These are the activations of a small neural network, seen along a few directions. Each row is one input.
Each table varies a few parts of the input and shows all the possible inputs, shuffled.
A made-up example of a description, with smaller parts first: one of 2 separate values, together with either a single point or one of 11 places around a ring or (one of 6 places along a line, together with one of 8 places around a ring).
Shared parts are said once, and a part with two or three values counts as separate values.
In the rows, zero is written as 128.

A family of inputs:
x1: [111 102 176  78 128 134 130 128 151  86 141 145 119 147  97 138 145]
x2: [106 160  87 132 129 114  81 139 146 119 139 149 149 157 113 107 140]
x3: [122 131 130 128 112 105  84 130 154 127 165  89 178 131  86 133 135]
x4: [196 151 151 144   6 122 126 115  87 174  59  87  54 150 154  78  47]
x5: [152 167  89 171 135 160 168 149 102 157 117 147 133 135 167 119 153]
x6: [159 141 129 160 103 158 177 146 126 168 141 110 160  99 142 154 136]
x7: [166 130 110 181 123 151 152 154 126 184 133 129 146 105 161 130 149]
x8: [158 148 123 118 109 170 187 136 105 169 164 128 127 124 129 163 136]
x9: [109 127 155  94 153 135 125 137 136  79 126 165  97 151 104 108 152]
x10: [142 167  98 138 126 190 188 150  89 158 139 153 102 127 137 140 138]
x11: [126 123 102 144 123 100  76 136 153 131 151 117 178 140  98 107 140]
x12: [122  90 124 152 150  99 122 100 121 130  95 120 142  88 162 132 102]
x13: [112 118 136 125 158 108 112 145 151  85 101 161 113 149 130  93 173]
x14: [113 111 148  93 142 128 138  77 107 121 123 110 113 111 145 170  89]
x15: [127  86 172 106 136  92 127 155 175 101 129 121 140 122 101 125 147]
x16: [ 94 160  96 109 125 142  96 130 121 116 159 145 117 146  80 126 139]
x17: [103 145 120  98 103 128 104 112 156 126 188 123 132 143  81 142 125]
x18: [118 122 113 138 169 105 110 108  99 122  89 131 112 112 180 131 112]
x19: [119  96 153 129 145 111 137 105 125 125 110  89 143  98 153 156  78]
x20: [109 135 126 114 170 133 133  87  98 118 109 125  79 116 155 140  96]
x21: [124  79 150 134 143 104 116 149 161  91 109 144 153 138 113  96 156]
Describe the family of inputs behind these rows. -> either a single point or (one of 4 separate values, together with one of 5 places around a ring)
Change only the choice among 4 separate values in x6. List by row number the other rows that result. -> x3, x15, x19
Change only the place on the ring of 5 in x18. List by row number the other rows that result. -> x12, x14, x19, x20

A family of inputs:
x22: [148 125 136 135  87 119 123 124 107 142  99 108 107 133 138 114 106]
x23: [132 118 132 135 145 126 160 109 102 136 102 128 120 114 167 142 107]
x24: [140 139 113 146 148 157 168 134 114 155 136 136 132 121 153 145 133]
x25: [138 122 141 136  99 132 127 121  97 139 108 107 115 125 140 126 104]
x26: [143 153 110 147 117 151 141 135 114 158 144 120 125 131 134 128 122]
x27: [135 120 138 143 129 129 143 122 104 136 103 112 119 110 160 134 111]
x28: [140 129 142 135 108 122 144 112 113 136 101 113 119 118 145 129  97]
x29: [ 51  90 140  61 192  59  47 146 250  23 187 176 192 159  19 111 210]
x30: [129 126 133 128 125 132 147 113  95 128 107 130 107 117 161 134 109]
x31: [ 44  62 159  50 194  37  31 128 227  16 160 161 159 146  36 111 178]
x32: [157 148 114 153  93 144 129 139 123 163 137 119 135 133 129 118 127]
x33: [143 153 117 141 124 165 150 136 116 148 139 122 123 121 143 139 133]
x34: [147 153 108 144  99 156 135 142 114 158 129 123 124 141 122 125 127]
x35: [143 154 108 137 132 164 149 130 116 153 140 138 114 123 146 136 127]
Describe the family of inputs behind these rows. -> one of 2 separate values, together with either a single point or one of 6 places along a line
The inputs of x26 and x28 match in every part but the choice among 2 separate values. If x32 is changed in the same way as x26 into x28, which row does it become? -> x22
Change only the choice among 2 separate values in x31. List by row number the other rows that result. -> x29
Change only the choice among 2 separate values in x24. List by row number the other rows that result. -> x23

A family of inputs:
x36: [113  74 166 120 121  54  82  91 125 110  73 107 128 139 104  98  71]
x37: [ 90 113 156  83 128  60  79 101 145  61 109 121 106 155  89  94 110]
x38: [ 93  95 151  79 154 104 110 147 164  80 142 166 125 139  75 128 154]
x39: [121  85 166  82 156 120 170  63 121 144 142  75 130  85 131 209  62]
x40: [100 132 111 113 178 150 130 133 127  92 156 163 120 131 142 133 166]
x41: [208 153 124 202  11 166 163 132  48 226  72  76 122  95 189 127  65]
x42: [147 161  90 117 131 181 158 137 114 160 160 157  95 140 134 141 139]
x43: [ 75 102 134 113 175  76 101 169 202  73 169 150 199 140  60 121 194]
x44: [188 179 125 157  19 187 181 135  71 192  95 108  94 123 148 126  82]
x45: [172 148 102 184 100 158 173 119  66 212  65 109 104  91 200 148  75]
x46: [164 181  99 143  73 193 158 145  90 176 160 110 107 161 123 127 127]
x47: [121 169  81 155 155 155 136 162 150 145 193 147 166 131 120 132 173]
x48: [160 103 136 168 156 129 152 104  88 152  77 120 119 105 218 132 112]
x49: [112 126 106 133 183 139 112 151 184  96 173 156 189 131 116 132 207]
x50: [ 57 110 126  98 144  64  37 143 219  59 165 139 205 158  26 113 181]
x51: [142 129 136 124 158 149 147 109 115 110 108 145  92 116 189 126 136]
x52: [144  64 172 143 157  79 117 114 123 121  85 107 112 108 170 116 108]
x53: [ 91  94 146  58 119  77  53 120 182  66 151 152 131 168  45 108 151]
x54: [ 96 111 161 106 166  98 116 126 138  75 100 128  93 115 131 119 124]
x55: [142 185 100 172  91 181 134 166 130 170 188 117 174 144 102 121 154]
x56: [154 173 103 141 111 170 180 122  87 167 106 135  76 115 175 137  97]
Describe the family of inputs behind these rows. -> either a single point or (one of 4 places along a line, together with one of 5 places along a line)

A family of inputs:
x57: [ 97  99  91 107 218  95 118 146 159 123 127 158 169 115 128 148 187]
x58: [ 94  72 151 160 200 167 201 114 107 115 107 138 120 116 180 161 128]
x59: [117 183 105  97 198 163 115 203 180 100 207 193 125 171 112 116 190]
x60: [142 179  64 189 111 169 194 115  58 190 139 100 133 128 141 146 125]
x61: [192 120 140 138  62 157  83 138 105 195  93  81 145  98 149 138 121]
x62: [ 71  98 182  96 132  69  63  79 176  89 142 134 135 115 100 172 135]
x63: [182 204 126 135  14 164 126 165 110 199 145 128  95 141 102 123 160]
x64: [122 127 154 115 149 138 166  67  38 160  89 105  65 118 228 113  51]
x65: [141 139  95 163 167 194 204 155 116 117 163 170 162  91 137 161 171]
x66: [ 98  57 131  69 226 103 101 102 157  57 112 176  67  96 169 116 120]
x67: [166  89 189 112  63 111 108  90  96 145  87  94  45  92 193  97  69]
x68: [ 92  96 126  79 118  84  82 135 168  85 164 127 194 100  79 162 140]
x69: [184  93 164 148  76 101 131 144  90 173  96  77  95 110 137 123  58]
x70: [119 155  87 173 126 145 189 113  57 203 104  88 136 101 170 146 104]
x71: [105 162 102 151 157 239 223 161 135 124 168 164 118 164 127 135 189]
x72: [131 138 153 149  90  87  53 128 146 151  74 100 177 123  71  75 131]
x73: [161 247  77 153  97 191 192 159  98 182 164 136  98 160 153 136 104]
x74: [110  74 178  88 201 159 183 107  70  74  93 153 114 121 229 145 112]
x75: [123  66 165  88  82  49  88  83 110 103  61 128 107 137 106  41  66]
x76: [104  95 171 171  83  65  71 117 132 112  71  99 120 132  79  79  92]
x77: [144 138 114 167 144 133 183 119  61 168 102 100  92 107 180 153  34]
x78: [189 154 125 164  37 125 130 136  96 198 137  88 143 139 124 127 156]
x79: [125 157 113  98 130  90  91 113 190  97 171 121 186 142  32 169 170]
x80: [131 100 107 139 173 180 193 170 114 107 133 159 179  76 182 169 136]
x81: [101 186 125  82  96 136  88 153 208  69 205 136 150 195  61 157 174]
x82: [134 198 115 150  44 137  78 148 177 132 118 128 124 189  30  65 157]
x83: [164 146 111 172  60 111  69 134 184 121 135 111 164 156  64  60 125]
x84: [135 112  64 115 202 124 126 158 173 106 186 177 169 144 113 130 183]
x85: [ 70  65 188  45 142  56  92  58 160  58 141 121 105 137 129 114 104]
x86: [ 96  90 127 125 239  97  99 128 169  86 105 151 109 125 136 166 149]
Describe the family of inputs behind these rows. -> one of 5 places along a line, together with one of 6 places around a ring
The inputs of x70 and x60 match in every part but the place on the line of 5. If x68 is changed in the same way as x70 into x60, which row does it become? -> x79
Change only the place on the ring of 6 in x69. List by row number the other rows that result. -> x58, x62, x76, x77, x86
Start at x82 and move only the place on the line of 5, one step at a time. The first step leads to x83. Which rows follow, in order? -> x72, x76, x75
Change only the place on the line of 5 in x71. List by row number the other rows that result. -> x58, x65, x74, x80
